These are the activations of a small neural network, seen along a few directions. Each row is one input.
Each table varies a few parts of the input and shows all the possible inputs, shuffled.
A made-up example of a description, with smaller parts first: one of 6 places along a line, together with either a single point or (one of 2 separate values, together with one of 5 places around a ring) or one of 11 places along a line.
Shared parts are said once, and a part with two or three values counts as separate values.
In the rows, zero is written as 100.

Other details of the inputs shift rows strongly along two fixed directions, in all tables alike. That doesn't count.

Rows:
x1: 42  169  161  137  16  188  89  97  56  188  183  93
x2: 66  150  135  120  57  157  96  98  69  151  149  94
x3: 107  72  98  84  168  71  120  98  113  107  113  89
x4: 101  111  60  84  62  106  100  101  90  27  14  92
x5: 104  69  109  86  169  63  121  94  119  110  115  89
x6: 91  88  47  71  57  104  98  107  87  26  31  84
x7: 119  89  107  88  162  65  110  103  125  116  125  125
x8: 108  103  44  73  53  101  90  117  98  26  35  118
x9: 105  113  51  82  66  111  101  105  85  29  17  92
x10: 137  81  130  133  161  63  98  77  120  124  105  95
x11: 60  114  90  96  15  145  90  106  70  89  93  83
x12: 113  92  120  96  159  72  111  104  127  132  140  124
x13: 99  109  129  141  33  129  67  102  96  140  140  116
x14: 132  46  114  115  163  47  98  84  126  108  103  86
x15: 116  95  107  92  158  78  111  108  120  127  137  122
Each input here is: one of 3 separate values, together with either a single point or one of 4 places along a line.
- The inputs of x12 and x4 match in every part but the choice among 3 separate values. If x7 is changed in the same way as x12 into x4, which row does it become? => x1
- Which other rows does x9 become when the choice among 3 separate values takes its other values? List them by row number. => x3, x15
- Which other rows does x13 become when the choice among 3 separate values takes its other values? List them by row number. => x10, x14

Rows:
x16: 102  103  99  92  127  96  111  109  102  115  119  101
x17: 99  102  71  72  128  86  120  99  97  70  61  95
x18: 107  105  90  100  83  106  87  98  94  73  73  100
x19: 97  109  77  102  58  128  89  114  85  81  89  95
x20: 75  130  86  78  64  122  104  108  83  78  80  101
x21: 105  102  117  116  106  111  88  101  97  138  143  105
x22: 99  115  137  123  99  105  88  87  100  140  147  107
x23: 91  109  141  123  97  107  96  100  110  143  143  109
x24: 89  116  121  120  108  128  106  96  87  138  136  87
x25: 97  105  66  71  98  95  107  113  95  70  74  105
x26: 85  93  139  114  111  97  100  85  96  132  132  74
x27: 94  119  104  115  32  120  81  104  90  90  79  109
x28: 91  98  81  80  83  103  98  111  96  90  107  115
x29: 134  78  78  98  125  63  91  95  115  73  79  111
x30: 104  68  90  98  121  75  107  84  100  74  61  67
x31: 100  109  89  114  51  117  84  90  85  83  77  97
x32: 92  105  90  113  30  123  81  115  96  90  91  109
x33: 92  82  96  104  70  102  89  98  90  92  94  76
x34: 114  99  117  102  165  84  113  96  113  114  123  96
x35: 94  95  118  105  101  110  98  109  110  138  149  111
x36: 104  105  126  124  95  104  97  93  99  138  117  105
x37: 105  83  97  79  163  69  122  94  113  103  109  108
x38: 79  132  101  93  67  129  104  108  84  95  95  94
x39: 115  95  96  111  78  95  86  107  104  102  93  114
x40: 102  104  93  110  83  117  92  94  87  94  85  94
x41: 117  72  81  84  141  72  114  97  123  71  67  101
x42: 104  90  98  111  93  94  101  98  109  92  79  100
x43: 98  94  103  76  142  76  113  99  112  97  113  115
x44: 113  92  78  79  150  77  123  98  107  74  64  90
x45: 102  93  118  95  131  89  108  100  120  113  121  109
- The inputs of x24 and x19 match in every part but one. If x44 is changed in the same way as x24 into x19, which row does it become? => x16
- What is each input in this table made of? => one of 3 separate values, together with either a single point or one of 9 places around a ring
- Which other rows does x17 become when the choice among 3 separate values takes its other values? List them by row number. => x20, x25
- Which other rows agree with x27 in the choice among 3 separate values? List them by row number. => x18, x20, x22, x23, x26, x34, x38, x43, x45
